Each row below holds a small network's activations on one input, seen along a few directions.
Each table varies a few parts of the input and shows all the possible inputs, shuffled.
A made-up example of a description, with smaller parts first: one of 3 separate values, together with either a single point or one of 11 places along a line or (one of 4 places along a line, together with one of 5 places around a ring).
Shared parts are said once, and a part with two or three values counts as separate values.
(in the rows, 128 means zero)

Other details of the inputs shift rows strongly along two fixed directions, in all tables alike. That doesn't count.

Rows:
R1: [136  80 100 122  99  73 135 148  92 122  82 132 114]
R2: [133 214  98 110 116 168 134 191 132 128 142 156 123]
R3: [104 106 150 121 151  91  75  83 113 118  52 125 120]
R4: [150 132 102 116 111 110 142 130 142 136 156 123 142]
R5: [ 88 108 158 123 133 116 124 125  98  95 138 145 112]
R6: [107 154 202 115 178 168 115 106 113 102 221 133 143]
R7: [114  54  98 110 116 102 123 119 103 144  65 133 107]
R8: [100 186 105 106 139 185 131 181 127 158 126 143 117]
R9: [ 17  49 213 106 169 162 137 146  47 119 244 177 119]
R10: [ 82  58 189  85 174 118  79 108  95 115 101 119 140]
R11: [125 129 120 152 111 121 132 120 141 123  82 115 111]
R12: [118 194 193 157 173 226 146 111 153 130 251 113 148]
R13: [195 187  61 201  85 161 198 156 182 163 148  96 133]
R14: [131 119 146 122 130  70  93 109 114  97  64 142 104]
R15: [160 105  76 119  97  88 128 134 132 126 105 129 128]
R16: [193 197 100 167 109 169 166 130 201 156 156  98 163]
R17: [ 66  79 148 124 163 190 146 137 111 153 232 145 133]
R18: [172 134  75 139  88 119 162 134 135 127 124 137 121]
R19: [169 192 123 153 122 109 114 101 153 102 109 121 135]
R20: [166 137 138 112 134  98 104 116 140 102 100 109 151]
R21: [133 139 112 171 106 151 159 143 144 157 144 122 126]
R22: [162 172 120 171 120 121 124 112 168 130  81 117 112]
R23: [110  54 112  87 121  80 102 117 118 152  70 115 123]
R24: [141  90 132  85 125  76 101 117 117 117  79 128 147]
Description of these inputs: one of 2 separate values, together with either a single point or one of 11 places around a ring.
Q: The inputs of R9 and R21 match in every part but the choice among 2 separate values. If R24 is changed in the same way as R9 into R21, which row does it become?
A: R16

Rows:
R25: [140 139 132 127 126 117 118 124 134 123 110 123 130]
R26: [131 126 114 132 116 124 133 137 128 137 117 128 124]
R27: [141 140 125 131 122 118 119 121 139 126 101 119 129]
R28: [142 104 122 140 119 110 134 113 135 131 119 116 131]
R29: [140 138 129 127 124 111 115 120 134 121 102 125 127]
R30: [ 67  91 163 114 161 159 133 138  93 131 186 149 125]
R31: [135 131 111 130 114 118 131 136 130 133 115 130 124]
R32: [129 126 111 125 121 127 132 135 128 135 124 133 124]
R33: [140 131 129 123 127 108 113 122 129 119  96 122 129]
R34: [139 106 125 137 120 111 131 113 133 127 128 120 131]
R35: [142 139 121 130 125 121 119 120 138 128 101 120 128]
R36: [138 136 124 123 127 114 113 118 133 123 101 125 127]
R37: [170 214 119 178 121 186 169 133 178 133 194 114 142]
R38: [120 106 147 136 138 140 141 118 126 128 176 125 139]
R39: [134 127 114 127 119 123 133 138 126 130 118 128 128]
R40: [131 120 136 117 133 112 112 119 120 117 103 126 126]
R41: [132 129 132 118 133 118 113 121 128 124 108 125 129]
R42: [127 113 111 117 116 106 121 133 121 130  96 131 121]
R43: [126 121 136 118 132 106 108 118 121 116  97 128 125]
R44: [128 121 114 125 119 117 128 135 122 129 113 131 123]
R45: [106 110 132 115 138 140 131 137 113 134 148 139 127]
R46: [110 126 128 131 136 156 142 140 125 140 165 136 128]
R47: [111 126 131 129 135 150 142 137 119 130 166 140 125]
R48: [ 69  90 167 107 159 154 129 138  90 130 186 150 126]
R49: [140 139 129 132 123 118 119 122 136 126 103 121 128]
R50: [132 123 115 125 120 126 134 136 124 130 121 130 126]
R51: [ 65  85 163 108 159 153 128 137  93 132 178 149 124]
R52: [132 128 115 125 119 126 133 138 129 133 123 129 128]
R53: [171 217 121 171 120 182 166 136 180 132 196 113 147]
R54: [132 126 130 117 127 105 108 117 128 119  91 125 126]
R55: [129 130 136 128 132 122 118 121 129 122 111 124 128]
R56: [139 140 130 130 128 122 121 119 133 119 115 126 126]
R57: [136 126 109 133 116 126 136 136 129 134 115 128 123]
Q: The inputs of R43 and R33 match in every part but one. If R34 is changed in the same way as R43 into R33, which row does it become?
A: R38
Q: What do these inputs look like to the network?
A: one of 3 separate values, together with either a single point or (one of 2 separate values, together with one of 5 places along a line)
Q: Which other rows does R35 become when the choice among 2 separate values takes its other values? List them by row number.
A: R46
Q: Which other rows does R36 become when the place on the line of 5 takes its other values? List them by row number.
A: R29, R43, R54, R56

Rows:
R58: [119 144 139 125 138 141 126 126 129 123 156 137 127]
R59: [118 128 139 123 133 130 118 132 126 130 115 124 129]
R60: [117 149 147 133 136 148 134 135 126 123 152 132 128]
R61: [244 192  44 154  60  72 127 121 195 130  11  86 136]
R62: [121 127 141 135 133 128 122 123 127 126 112 122 127]
R63: [113 113 143 109 139 118 114 120 113 112 130 136 126]
R64: [140 143 140 135 130 140 136 128 139 127 155 121 141]
R65: [141 151 138 137 126 136 137 129 134 117 160 128 135]
R66: [118 123 141 131 142 132 119 116 124 125 126 129 124]
R67: [134 152 130 132 134 147 131 125 145 134 150 126 135]
R68: [119 140 142 139 142 148 131 117 136 129 161 130 130]
R69: [ 91  32 103  83 116  79 110 144  77 144  62 141 112]
R70: [134 158 132 135 133 146 133 130 135 123 148 132 127]
R71: [ 82  29 108  79 119  67 103 146  66 130  61 154 105]
R72: [137 155 132 136 136 152 133 129 139 131 144 124 134]
R73: [123 134 144 138 142 146 135 116 135 122 163 126 134]
R74: [137 129 142 140 130 124 130 117 133 122 138 120 133]
R75: [117 105  99 140 112 148 165 150 125 153 161 137 121]
Q: What do these inputs look like to the network?
A: one of 3 separate values, together with either a single point or one of 5 places along a line
Q: The inputs of R69 and R71 match in every part but the choice among 3 separate values. If R67 is changed in the same way as R69 into R71, which row does it become?
A: R58
Q: Which other rows does R66 become when the place on the line of 5 takes its other values? List them by row number.
A: R62, R68, R73, R74
